Q:
[[121 130 117 148 150]
 [131 137 121 136 136]
 [148 150 131 144 145]]
A: 144

Q:
[[148 131 125 135]
 [120 133 141 130]
 [123 150 121 150]]
A: 121

Q:
[[128 139 120 135 135 101]
 [139 130 142 150 149 142]
 [148 121 121 112 137 152]]
A: 137

Q:
[[125 144 129 138 142]
 [140 146 111 137 120]
 [120 135 116 126 150]]
A: 126

Q:
[[111 125 130 115 133 134]
 [149 125 118 123 151 122]
 [118 115 117 129 102 111]]
A: 102

Q:
[[145 136 110 113 108]
 [144 135 106 127 120]
 [141 144 111 135 117]]
A: 135

Q:
[[150 118 123 108]
 [102 150 110 137]
 [135 119 134 123]]
A: 134

Q:
[[155 128 129 128 128]
 [128 128 155 127 155]
 [155 128 129 129 127]]
A: 129
---
[[123 155 139 144]
 [136 117 118 116]] 155, 116

[120 131 151 141 125 131 129] 151, 120

[121 142 139 146 155] 155, 121

[[128 115 126 121 117 126 124]
 [148 140 123 125 108  98 121]] 148, 98

[135 140 153 134 142 128] 153, 128

[120  98 147 138 123] 147, 98

[111 125 152 123 110] 152, 110

[[143 133 132 137 103 111]
 [112 126 113 148 114 104]] 148, 103

[[137 133 145 114 148 128 119]
 [122 119 128 155 112 138 148]] 155, 112

[[140 130 118 158 119 136 116]
 [131 135 135 144 124 135 125]
 [128 147 143 137 125 148 121]] 158, 116
---
[142 155 106 140 145 130] ⇒ 142
[119 147 127 127 135 154 154] ⇒ 119
[141 139 131 158 135 135 152] ⇒ 141
[116 119 106 120] ⇒ 116
[124 137 121 118 152] ⇒ 124
[120 131 115 131 157 133 135] ⇒ 120
[103 115 109 107 106] ⇒ 103
[156 157 150 156] ⇒ 156
---
[113 119 106 141 146 134 147]	141

[148 158 118 156 144]	158

[140 134 122 150 153]	134

[[151 129 128 126 135]
 [150 130 123 126 133]
 [151 129 126 126 134]]	129

[150 119 121 113 114]	119

[106 146 151 148 147 150]	151

[[153 126 134 132 121]
 [137 120 128 137 128]]	120
---
111  128  147  121  119  127
108  126  156  126  118  121
108  116  123  114  128  151
out 108

112  107  117  120  135  133  123
117  101  135  109  123  146  136
107  107  129  116  135  141  126
out 107

119  144  147  130  126
118  140  146  118  138
127  129  124  153  104
out 127

126  107  134  110  120
127  101  127  105  123
130  104  132  109  120
out 130

110  135  129  124  118
125  118  137  134  146
136  106  114  135  119
out 136

134  155  130  120
120  131  133  153
135  136  126  140
out 135

128  133  127  132  130  132  132
103  121  110  117  135  106  153
141  103  100  125  136  134  113
out 141

139  110  156  130  131
137  107  131  137  151
133  120  132  135  104
out 133

154   99  123  146  107
125  117  116  146  136
141  106  120  144  116
out 141

138  132  138  137  125  135
114  143  106  135  127  122
137  118  143  128  128  130
out 137
---
[[143 136 127 142 133 146]
 [118 117 148 137 112 138]
 [109 104 127 155 142 136]]
112

[[119 105 156 144]
 [102 103 154 155]
 [150 108 143 100]]
154

[[148 149 137 135 120]
 [127 139 144 124 145]
 [135 118 123 133 109]]
124

[[128 126 148 150]
 [127 129 138 145]
 [129 137 106 137]]
138

[[123 154 135 131]
 [125 132 131 129]
 [125 136 131 129]]
131

[[144 125 131 141 144 129 133]
 [145 137 112 122 109 139 122]
 [116 132 125 101 111 129 115]]
139

[[114 149 128 138 116 133 101]
 [134 121 127 133 140 127 133]
 [130 106 135 129 138 124 118]]
127

[[110 120 111 141 151 108 111]
 [110 113 117 145 149 107 108]
 [133 149 150 110 130 130 144]]
107
---
[[129 110 106 147 149]
 [130 103 110 119 131]
 [149 125 140 151 141]] 149

[[115 119 142 114]
 [120 140 119 136]
 [136 151 120 137]] 114

[[131 107 104 150]
 [145 124 133 110]
 [103 130 143 123]] 150

[[118 126 153 102 145 134]
 [131 141 131 125 128 133]
 [133 144 127 128 121 121]] 134

[[115 115 116 133 146]
 [106 112 122 125 128]
 [110 136 122 129 115]] 146

[[141 151 128 147 114 134 108]
 [122 153 147 117 135 112 116]
 [141 106 108 147 110 145 141]] 108
---
[[109 110 131 111 122 154 128]
 [109 109 131 109 119 153 127]
 [143 148 120 149 141 108 134]] ⇒ 127

[104 137 126 106 128] ⇒ 126

[110 117 120 128 131 124 105] ⇒ 120

[149 103 118 123 116] ⇒ 118

[104 131 132 135 132 109 111] ⇒ 131

[129 115 156 118 140 128 110] ⇒ 128
---
[[149 114 149 108]
 [126 129 139 138]
 [129 139 132 133]] out 139

[[147 149 120 120 122 132]
 [135 126 114 101 119 107]
 [152 142 105 100 119 111]] out 142

[[127 114 112 120]
 [118 150 119 136]
 [115 142 136 123]] out 142

[[132 126 135 123 105 136 127]
 [128 135 127 126 146 132 124]
 [122 125 136 130 148 129 126]] out 125

[[114 139 112 130 130 105 135]
 [118 117 134 156 122 137 133]
 [118 125 111 140 127 103 127]] out 125

[[133 138 128 107 119 137]
 [148 121 117 116 120 126]
 [111 129 140 131 124 150]] out 129
---
[[134 147 105 103]
 [134 147 100 113]
 [134 111 144 124]]
124

[[117 133 148 131 107 135 117]
 [132 117 133 148 131 107 135]
 [142 123 132 117 133 148 131]]
131

[[121 129 106 104 121]
 [118 131 104 102 119]
 [120 130 105 103 120]]
120

[[125 129 129 133 137 125]
 [130 124 114 134 124 144]
 [127 125 107 143 135 130]]
130

[[140 105 133 137 136 153]
 [117 147 123 116 114 103]
 [117 147 126 119 115 105]]
105

[[112 128 114 117 121 126 102]
 [150 153 154 150 103 155 128]
 [139 118 131 128 140 125 134]]
134

[[127 127 124 126 106 130]
 [125 110 126 108 123 116]
 [127 119 125 117 110 125]]
125

[[114 119 118 137]
 [130 119 151 130]
 [146 119 115 122]]
122

[[100 103 152 112 134]
 [102 103 152 106 131]
 [100 106 155 118 147]]
147
---
[156 131 134 136] ⇒ 156, 136

[[142 147 142 137 125 144]
 [122 138 106 106 139 127]] ⇒ 142, 127

[112 156 131 122 134 148 125] ⇒ 112, 125

[129 135  98 139 110 133 108] ⇒ 129, 108

[150 139 132 109 144] ⇒ 150, 144

[ 99 126 133 126 129 122 128] ⇒ 99, 128

[130 118 116 135 127 107] ⇒ 130, 107

[125 127 143 155 137] ⇒ 125, 137

[[150 142 146 132]
 [111 118 112 125]] ⇒ 150, 125
---
Input: [126, 156, 125, 124, 122, 123, 149]
Output: 124, 156
Input: [153, 149, 152, 153, 156]
Output: 152, 156
Input: [150, 104, 126, 127, 154]
Output: 126, 154
Input: [142, 99, 109, 101, 122]
Output: 109, 142
Input: [99, 130, 135, 120, 125]
Output: 135, 135
Input: [139, 123, 115, 120, 119, 106, 123]
Output: 120, 139
Input: [155, 138, 130, 122, 117]
Output: 130, 155
---
124  107  129  123  130  104
127  142  142  125  125  143
-> 107

105  123  121  121  132  113 -> 113

104  117  133  110  107   98  113 -> 104

127  156  138  120  102  121 -> 120

119  127  139  151  147  106
122  126  139  145  139  108
-> 108

107  121  111  118  115 -> 111

105  141  125  129 -> 125

116  137  135  134  132  126  107
125  122  131  125  128  136  151
-> 116

138  104  115  119 -> 115
---
[[142 120 113 133 115]
 [147 117 144 111 106]] out 111

[[129 118 133 134 125 135 132]
 [117 153 126 103 107 134 154]
 [122 131 129 121 115 119 134]] out 134

[[132 139 123 127 128 111]
 [139 134 104 119 125 140]
 [144 117 134 124 130 109]] out 125

[[146 149 126 127 118 123 133]
 [130 131 126 134 125 128 106]] out 128

[[141 130 110 138 133 136]
 [100 107 139 119 122 120]] out 122

[[141 146 138 133 154 145]
 [134 141 131 130 143 136]] out 143

[[127 150 141 139 136]
 [144  99 102 100 120]] out 100
